A small network was trained on made-up records. Each row is its average activation on records with the value named, seen along a few directions.
Related values have similar rows: they may be neighbours, one step apart, or belong to one group.
In the rows, 500 means zero.
Strong random noise was added to every row along 13 fixed directions; ignore it. To show where, here is one row again and again, with new noise each time:
[396 535 474 522 523 601 397 497 501 682 679 579 522 491 510 692 649 580
 620 342 519 552 523 505]
[409 610 483 344 299 441 551 608 728 651 398 504 651 562 401 371 396 364
 246 496 602 410 579 546]
[415 588 402 550 497 692 243 689 770 825 603 545 496 670 395 349 753 518
 537 325 511 498 417 517]
[355 486 552 328 439 556 423 621 559 680 602 564 626 469 489 415 365 432
 317 543 570 759 570 408]
[574 444 564 637 561 462 338 328 705 509 454 498 453 617 510 620 477 413
 493 313 390 569 446 498]
[589 639 524 464 542 412 601 522 239 244 420 407 320 646 409 466 682 769
 437 528 347 447 221 485]
[462 423 593 431 728 703 417 493 277 637 622 406 330 505 475 524 615 581
 603 376 516 780 477 283]
[428 728 532 548 322 401 602 421 662 353 288 279 443 619 413 381 702 689
 609 352 468 290 601 763]
[428 574 408 415 410 436 591 634 409 752 435 693 498 575 485 605 563 464
 276 422 719 453 472 482]
[483 566 490 491 602 430 396 698 264 565 522 662 514 493 691 430 432 435
 327 572 540 613 418 313]
[684 557 475 338 627 418 597 650 341 606 430 532 516 613 435 594 453 304
 195 439 434 349 391 349]
[594 519 574 570 700 543 358 407 352 434 568 407 441 455 548 656 475 417
 580 408 432 529 454 299]
[560 496 348 814 637 525 297 575 685 642 401 580 319 665 694 252 687 468
 724 386 441 267 379 532]
[577 457 552 659 623 441 333 336 415 392 554 463 435 456 546 801 482 501
 452 394 471 706 434 507]
[465 631 624 396 493 457 498 653 491 591 422 518 527 631 547 398 567 465
 513 318 390 601 723 480]


Field W:
w9: [595 393 521 247 552 560 770 541 416 601 407 567 445 605 458 389 432 391
 606 519 315 243 540 284]
w1: [529 301 553 412 557 528 690 398 621 594 460 659 502 599 600 288 424 452
 735 527 296 421 563 405]
w18: [545 510 534 445 529 572 502 463 451 334 649 444 592 382 335 683 383 540
 422 578 434 433 399 438]
w14: [430 501 549 351 465 570 537 503 528 554 460 331 467 623 241 337 659 737
 310 460 505 658 403 628]
w12: [484 541 560 629 445 494 320 440 691 324 596 586 622 515 657 437 423 531
 664 592 359 441 384 412]
w13: [533 240 456 495 510 547 739 343 531 597 467 509 434 462 484 548 479 481
 703 517 548 393 575 580]
w2: [359 654 459 528 384 394 607 486 425 419 541 548 536 543 578 601 705 869
 541 444 455 396 400 678]
w17: [603 641 452 528 628 544 287 642 345 627 500 579 463 689 319 593 779 503
 244 323 555 607 275 419]
w10: [423 322 446 456 451 600 535 337 580 595 619 445 566 304 409 759 424 446
 503 510 647 671 707 661]
w16: [583 521 479 486 498 457 605 530 493 441 384 453 475 452 550 378 431 335
 551 602 574 377 611 464]
w7: [455 652 503 331 530 552 623 618 306 685 423 596 576 519 532 403 508 331
 388 514 665 357 529 215]
w6: [382 342 460 560 646 391 682 339 198 587 568 526 561 273 783 723 480 658
 487 493 614 473 596 668]
w3: [629 279 699 452 665 587 557 437 446 359 425 414 334 538 410 437 370 445
 526 492 417 777 519 332]
w4: [447 557 484 496 521 580 507 450 565 548 680 374 645 397 478 686 622 597
 575 424 477 512 592 700]
w5: [475 567 474 455 649 412 595 447 383 462 469 353 462 545 497 540 659 680
 342 448 449 469 383 663]
w8: [548 299 426 656 714 640 539 371 284 628 453 644 230 496 611 548 578 480
 713 532 711 399 261 195]
w11: [502 542 474 415 778 640 434 524 590 744 561 214 534 563 419 412 638 482
 404 301 403 352 420 526]
w15: [480 572 468 560 355 369 608 471 408 430 463 596 601 479 495 635 537 598
 335 524 621 388 389 616]
Each value of W is a pair of two hidden parts, and every pair occurs once (6 first parts, 3 second parts).
Question: Changing only the second part turns w7 into w1. w10 has the same second part as w7; what does that change turn w10 into?
Answer: w17
Question: Changing only the second part turns w18 into w6. w9 has the same second part as w18; what does that change turn w9 into?
Answer: w14
Question: Changing only the second part turns w4 into w8. w12 has the same second part as w4; what does that change turn w12 into?
Answer: w3

Field C:
c10: [397 676 512 375 250 626 463 607 798 497 516 431 525 580 353 256 575 493
 755 490 414 346 631 468]
c8: [382 315 513 426 489 665 462 360 673 416 632 319 466 428 372 215 262 661
 397 772 478 552 130 393]
c11: [514 748 769 354 367 474 327 682 308 251 502 517 555 584 340 491 512 469
 419 472 410 891 603 274]
c1: [661 560 440 661 645 618 298 694 449 396 559 397 453 494 476 340 628 492
 617 611 432 462 389 455]
c7: [504 569 455 693 691 487 322 519 494 486 636 367 669 358 579 637 586 539
 359 429 512 585 539 750]
c5: [379 662 567 671 466 438 376 274 490 346 417 414 452 498 531 537 565 626
 529 428 634 549 372 468]
c2: [571 691 578 468 409 406 315 607 540 409 488 515 629 555 473 536 427 333
 395 425 436 588 584 405]
c3: [187 662 716 389 366 458 512 478 731 465 346 385 559 562 700  67 424 592
 761 413 395 533 869 527]
c4: [397 774 452 754 689 459 329 487 262 437 593 411 662 306 765 605 657 599
 505 469 618 278 435 493]
c9: [536 431 475 471 365 357 609 566 600 500 445 693 592 514 583 457 395 458
 422 593 414 496 600 660]
c6: [607 670 443 466 590 529 483 722 266 617 462 545 523 539 464 576 658 386
 411 417 559 330 504 378]
c12: [594 685 478 531 501 422 545 342 346 410 363 436 439 514 452 629 489 363
 482 459 632 125 351 249]
The values of C form a line.
Question: A walk along C starts at c7 and steps to its neighbour c4. Put c8, c11, c9, c12 in the order it reaches them.
Answer: c9, c11, c12, c8
Question: What is the length, in steps, of the shortest route from c5 to c3?
Answer: 4
